A small network was trained on invented records. Each row is its activation on one of them, seen along a few directions.
After each row come some of the record's fields: G, S, C, J, B, P.
A field that a record lacks is written none.
The largest differences between rows may come from other fields.
Random noise pushes rows far along 6 fixed directions. That doesn't count. These rows show it; they differ only by the noise:
[  57 -109 -148  -13 -160   33 -174   35  166  156  -57 -167   49  282
 -336 -411 -170   67  209   79  290 -163]
[ 145 -269  138  258 -419 -374 -252  -86   74  556  141 -211  159  -20
  -92 -158  -68   63   42 -246   26   44]
[ 421 -177  176  352 -393 -129 -379 -238  -12  370  -35 -241  -41 -136
 -118 -155  238 -178 -253 -242 -297  153]
[ 123 -312  172  300 -256   42 -341 -230   87  253  -88 -325   60 -225
   -4  -47  204   31 -128    9  -57  -68]
[ 103  126  148  224 -268 -305  146  330 -115  511  243   65   98   54
   15  -27 -509  195  176 -322  171  233]
[   2 -107  397  501 -107  -12   63  109  -96  511  -65 -189  202 -327
  275  421 -211  325  -31 -220  -65  166]
[  87 -206  123  228 -192  -74 -174    5    9  184  124  -87   47 -150
  -49 -187 -170 -111  -13  -16  319  -74]
[ 164  263  -71   20  113  609    6  204 -109 -455  -83   83 -318  -68
 -103 -291 -161 -176  -75  331  348  -65]

[ -14  160 -124 -333 -124  291  -39   54   33 -338  249   56 -378   -4
   32 -305  103  165   59  390  212 -152] -> <G:g3 S:s3 C:none J:none B:b3 P:none>
[ -62 -107 -407 -393  427  378   35  -52  326 -294 -430 -180   23  632
 -544 -393 -105  -52  365  299  345 -452] -> <G:g3 S:s3 C:c3 J:none B:b3 P:none>
[-146  168 -262  180   74 -244  303  224   31  465 -150  -10  444  355
  -46  317 -280  400  166 -248 -197  108] -> <G:g3 S:s3 C:c2 J:j2 B:b5 P:p4>
[ 276  202  221   89  335  134  194  206 -224 -135  -79  250 -120  -39
  -63   97 -304 -451 -156 -260   84  200] -> <G:g3 S:s2 C:c2 J:none B:b4 P:none>
[-123  286   58  324   48  483  117   21 -208 -149 -162  -50    0 -536
  582  603  320  419 -429  202 -549  234] -> <G:g3 S:s3 C:c1 J:j2 B:b5 P:p6>
[ 192  -96  154  268  155  209  -48  -45 -172 -226   15  143 -112 -391
  108   65    6 -421 -440   88  111   -2] -> <G:g3 S:s3 C:c1 J:none B:b3 P:none>
[-171  -16  376 -227  239  109  258   99 -188 -437  292  187 -185 -356
  238   34 -342 -334  122   53  766 -129] -> <G:g3 S:s2 C:c3 J:j3 B:b1 P:p1>
[-159  -98  138  -44  100 -211  234   48  -32  281  -19  -81  209   81
   83  271  -89  174  298 -204  -33   77] -> <G:g1 S:s1 C:c3 J:j2 B:b4 P:p1>
[ -20   22  344  144  106  307   82  -27  -75   32 -153 -110  -48 -272
  316  465   30  182 -122  -26 -173  119] -> <G:g3 S:s2 C:c2 J:none B:b2 P:none>
[-118 -268   56  191  326    7   30   17  153  264 -358 -129  380  253
 -254  114 -457  -38  175 -111  345 -184] -> <G:g3 S:s2 C:c2 J:none B:b5 P:none>
[-277  -98 -172  417  429  416  129   56   68 -117 -474  -13  476 -107
   32  317   40   47 -172  248   51 -104] -> <G:g3 S:s1 C:c1 J:j2 B:b1 P:p3>
[ 197  105  -20  164   34  127 -126  -22  -23   19 -152    6  -80   -1
 -161  -65   34  -85 -139   14  -94   29] -> <G:g3 S:none C:none J:none B:b1 P:none>
[   1    4 -158   19  -40 -281   74   80 -116    5  186  138   94   90
  -34 -178 -169 -238   88  -69  304  -28] -> <G:g1 S:s3 C:c3 J:j2 B:b5 P:p2>
[ 289  269   -8   90  139   45   36  112 -152  -78 -105  195  -65   93
 -178  -68 -169 -337 -168 -212  -95  209] -> <G:g3 S:s2 C:c2 J:none B:b1 P:none>
[ 331 -386  394  440 -245 -724 -144  -82 -108  644  384  149  121 -211
 -104  -80 -427 -639 -114 -519  339  143] -> <G:g3 S:s1 C:none J:none B:b2 P:none>
[ -31  326   75   80 -278 -166  149  215  -48  426   47  -54  -34   71
  151  268  -21  632  126 -206 -463  308] -> <G:g2 S:none C:none J:none B:b1 P:none>
[ 230   12  272   92 -148   19 -198  -94 -145 -218  187   87 -347 -413
  153  -26  240 -367 -344  -54 -101  124] -> <G:g2 S:s2 C:none J:none B:b4 P:none>
[ -92 -193 -141  -22  -36 -477   43   25  -56    1  318  242  245  -38
   82 -153 -102 -293    5 -141  113   19] -> <G:g1 S:s3 C:c2 J:j1 B:b4 P:p6>
[-277 -683  -40  256  133 -332 -252 -289  149  229 -188 -238  606  -77
  -80   51   44 -163  -12    7  271 -405] -> <G:g1 S:s3 C:c2 J:j2 B:b1 P:p1>
[ 302  124  118  287 -137 -366  -10  137 -201  409   99  168   16   25
  -43   73 -142 -106 -114 -437 -271  337] -> <G:g1 S:none C:none J:none B:b4 P:none>
[-403   83 -419 -221   86  134   39  211  259  101 -247 -126  229  532
 -228 -130 -179  708  510  315  156 -257] -> <G:g1 S:none C:none J:none B:b1 P:none>
[ -79 -159 -111 -479 -122  -97  -68 -122  125 -227  274   -8 -153  107
 -103 -352   70 -196  178  198  385 -254] -> <G:g3 S:s3 C:c2 J:j2 B:b3 P:p1>
[ 196 -398  -56  424   13 -560 -219 -138   81  594 -148  -82  503  185
 -401 -137 -227 -334 -115 -405   26  -50] -> <G:g3 S:s3 C:c2 J:none B:b1 P:none>
[ -77  410 -372  218  -27 -196  252  314 -114  299 -163   93  437  271
  123  325  -34  513   15 -224 -629  340] -> <G:g1 S:s3 C:c2 J:j2 B:b1 P:p3>
[ 200 -342  342  291  -30 -294 -214 -221   79  524 -184 -204  190  -19
 -126  189   49 -109  -92 -433 -218   77] -> <G:g3 S:s2 C:none J:none B:b4 P:none>
[  14  484  -69   33 -153  167   83  221 -191  -65   83  133 -204 -103
  253  150  107  418  -44   91 -361  270] -> <G:g1 S:none C:none J:none B:b1 P:none>
[-233 -423  -82  190 -177 -502 -214 -289  179  320  -69 -217  435 -147
  127  200  293   55 -140 -148 -256  -90] -> <G:g2 S:s3 C:c1 J:j2 B:b1 P:p5>
[ 416  327  201  107  -51  233   21  -26 -172   52 -188   -5 -262   -3
   50  196  125  -76 -261 -257 -545  392] -> <G:g3 S:s2 C:c2 J:none B:b2 P:none>
[ 240    5  109  113   56  -86   79   24  -87  133  -79   54  -26   31
  -81   73 -100 -268 -126 -247 -186  147] -> <G:g2 S:s3 C:c2 J:none B:b3 P:none>
[ -43 -151  -33   50  -63 -360   70    0  -76   64  230   78  138  -96
  221   22  -68 -209  -10 -118  164  -25] -> <G:g1 S:s3 C:c3 J:j2 B:b2 P:p5>
[-164 -141  -82 -266 -305 -603  107  -14  149  483  299  -84  235  362
   43  -77  -19  358  483 -295 -213  143] -> <G:g1 S:s1 C:c3 J:j1 B:b3 P:p6>
[-254 -193  -31 -265  382 -397  410  118   98  -94   52  167  329  346
 -101  -36 -451 -368  362 -370  393 -142] -> <G:g2 S:s3 C:c3 J:j1 B:b4 P:p6>
[ 213  321    3  -59 -152 -278  108  244 -225  -76  489  383 -258  -79
   62 -198 -246 -177 -101 -165  154  187] -> <G:g3 S:s3 C:none J:none B:b4 P:none>
[-217  -28  173   -8 -215 -265   87  129  -26  208  378  108   67 -156
  287  160 -291  244   98  -69  246   81] -> <G:g3 S:s2 C:c1 J:none B:b2 P:none>
[ 192   51  -42  143  -64   61  -67  168   56  297 -181  -94  -10  378
 -351 -280 -251  118   56  -60   97   -1] -> <G:g2 S:s1 C:none J:none B:b2 P:none>
[ 206  308 -118 -237 -535 -340 -162   94 -161  -72  622  286 -390  -47
   86 -387  179  -26  -46  -32 -131  238] -> <G:g1 S:none C:none J:none B:b4 P:none>
[ 328  121 -374   69  -32  119 -249 -231   15 -241 -218   24  -93  107
 -310 -286  387 -292 -362   94 -424   36] -> <G:g3 S:s3 C:c1 J:none B:b1 P:none>
[ 397  440  -22  -37  -22 -315  252  332 -348 -113  435  564 -246  -11
  -62 -213 -392 -586 -161 -342   75  373] -> <G:g3 S:s3 C:c2 J:none B:b4 P:none>
[-301 -143  297  434  -24  122  -10    5  -98  230  -36 -170  273 -487
  528  536  115  488 -129  184 -117   53] -> <G:g1 S:s1 C:c2 J:none B:b5 P:none>
[ -56  361  313   44 -117   70  247  176 -172  108  172   -3 -127 -249
  492  434  -81  437   65 -142 -218  323] -> <G:g3 S:s2 C:c3 J:none B:b5 P:none>
[-266 -140  373  120 -111 -327  241   69 -128  331  293   -9  201 -392
  527  562 -158  354  -14 -208   44  100] -> <G:g3 S:s3 C:c1 J:j2 B:b3 P:p1>
[  68  252 -231 -400 -100  207 -113 -130  230  -17 -305 -293 -118  505
 -249 -168  372  412  253   15 -487   44] -> <G:g3 S:s2 C:c3 J:none B:b1 P:none>
[-425 -584  145   52 -130 -730   44 -132  193  569   77 -217  566   88
  -11  165 -246  264  275 -302  275 -224] -> <G:g2 S:s3 C:c1 J:j3 B:b1 P:p1>
[  70 -340  132  412  250 -301  -52  -51 -103   55   57  188  294 -333
  -50   45 -336 -683 -251 -159  402 -110] -> <G:g3 S:s3 C:c2 J:none B:b1 P:none>

Here are new rows. What are their fields?
[-126  -78 -110 -200  130    8   47  -38  173  -47 -153 -156   50  207
 -124  -48   53   89  219   34  -41 -143] -> <G:g2 S:s3 C:c3 J:none B:b4 P:none>
[-131   23   67  -70  124  160  156   85   61  -26 -117  -76  -78   53
   72  205  -80  265  125   63  -25  -76] -> <G:g2 S:s3 C:none J:none B:b3 P:none>
[-306 -410  -78 -147 -437 -268 -474 -311  270   21  400 -190   37 -273
   92 -298  331  216   84  387  304 -385] -> <G:g3 S:none C:none J:none B:b1 P:none>
[-234  148  -15  -37 -138  -76   89   93   -7   38  230   48    9 -215
  289  165  -12  432  111  143  -37   26] -> <G:g3 S:s3 C:none J:none B:b1 P:none>
[ 424  360  142  218 -515 -469   27  137 -214  736  175   55 -110  205
   49  146  -44  309  -22 -593 -707  605] -> <G:g1 S:none C:none J:none B:b2 P:none>
[-169  570 -591 -419 -128  313   95  118  112 -152 -199 -111  -24  432
  -16  -93  357  747  165  245 -629  114] -> <G:g3 S:s3 C:c2 J:j2 B:b1 P:p6>
[   2  325 -290 -267 -307  106 -163   85   19 -353  261  111 -376   29
  -70 -439  186  112    9  339   26  -39] -> <G:g2 S:none C:none J:none B:b1 P:none>
[ 140  201   -9  107 -295 -560   58  234  -65  556  285  171   93  200
 -122  -99 -365  154  147 -386  -33  258] -> <G:g3 S:none C:none J:none B:b1 P:none>
[ -68   30   73  112  254  167   63  158 -115 -318    9  187    4 -223
   46   20 -268 -302 -124  100  371  -74] -> <G:g2 S:s2 C:c2 J:none B:b1 P:none>
[-371 -248  -35   92  147 -202   28  103  -12 -197  340  194  260 -357
  205  -10 -371 -118  -16  223  737 -331] -> <G:g3 S:s3 C:c2 J:none B:b1 P:none>
[ 195  -89  279  124  -83 -344   26 -142 -175  173  143   58   37 -301
  166  245  138 -349 -250 -365 -254  220] -> <G:g3 S:s3 C:c2 J:j2 B:b4 P:p1>
[  -4  152   14  -70  376  448  218  172   -5 -207 -248   30 -141  145
  -67   97 -242  126   74  144  193 -125] -> <G:g3 S:s3 C:none J:none B:b3 P:none>
[-263  187 -390 -138  152  175  107  141  -38 -439   50  160   46   -6
  110  -72    5  156   56  377  110 -154] -> <G:g1 S:s3 C:c2 J:none B:b1 P:none>
[ -18 -149  411  482 -104  415 -161 -125  -16  319 -264 -367   34 -507
  402  521  276  567 -261  128 -321   57] -> <G:g3 S:s1 C:none J:none B:b2 P:none>
[ 587  521  -55  -89    0  259  -31  151 -264 -406  117  363 -598   29
 -235 -390   44 -547 -313  -23  -94  259] -> <G:g3 S:none C:none J:none B:b4 P:none>
[  89  -37  287  229  -16 -226   44  214 -260 -128  481  371 -195 -499
  179  -51 -336 -525 -234  -75  501   32] -> <G:g2 S:none C:none J:none B:b4 P:none>
[ 383  361  209   67 -356   38  -18   37 -169  184   68  -19 -432  -83
  128  128  279  168 -211 -228 -667  427] -> <G:g2 S:none C:none J:none B:b3 P:none>
[-188 -455   65  263  185  -49 -185 -139  227  316 -272 -241  368    7
 -191   84 -137   87  104   65  299 -334] -> <G:g3 S:none C:none J:none B:b1 P:none>
[ -32  341  -62  -90 -226  235  -73   30  -30 -129   93  -16 -258 -176
  206   38  287  434  -49  251 -287   99] -> <G:g3 S:none C:none J:none B:b1 P:none>
[-318 -198 -120 -222 -673 -552 -293 -107  242  351  614 -111   55  -21
  113 -315   44  515  315  190  278 -188] -> <G:g3 S:none C:none J:none B:b5 P:none>
[-462 -311  221  -62  113   99  112 -240  110 -100 -114 -361  143 -337
  365  417  267  407  145  199   12 -254] -> <G:g2 S:s3 C:c3 J:j3 B:b1 P:p1>
[-158 -635  228  231  207 -346 -150 -179  230  354 -193 -278  437   70
 -212   51 -243 -250  177 -266  389 -296] -> <G:g2 S:s2 C:c3 J:none B:b1 P:none>
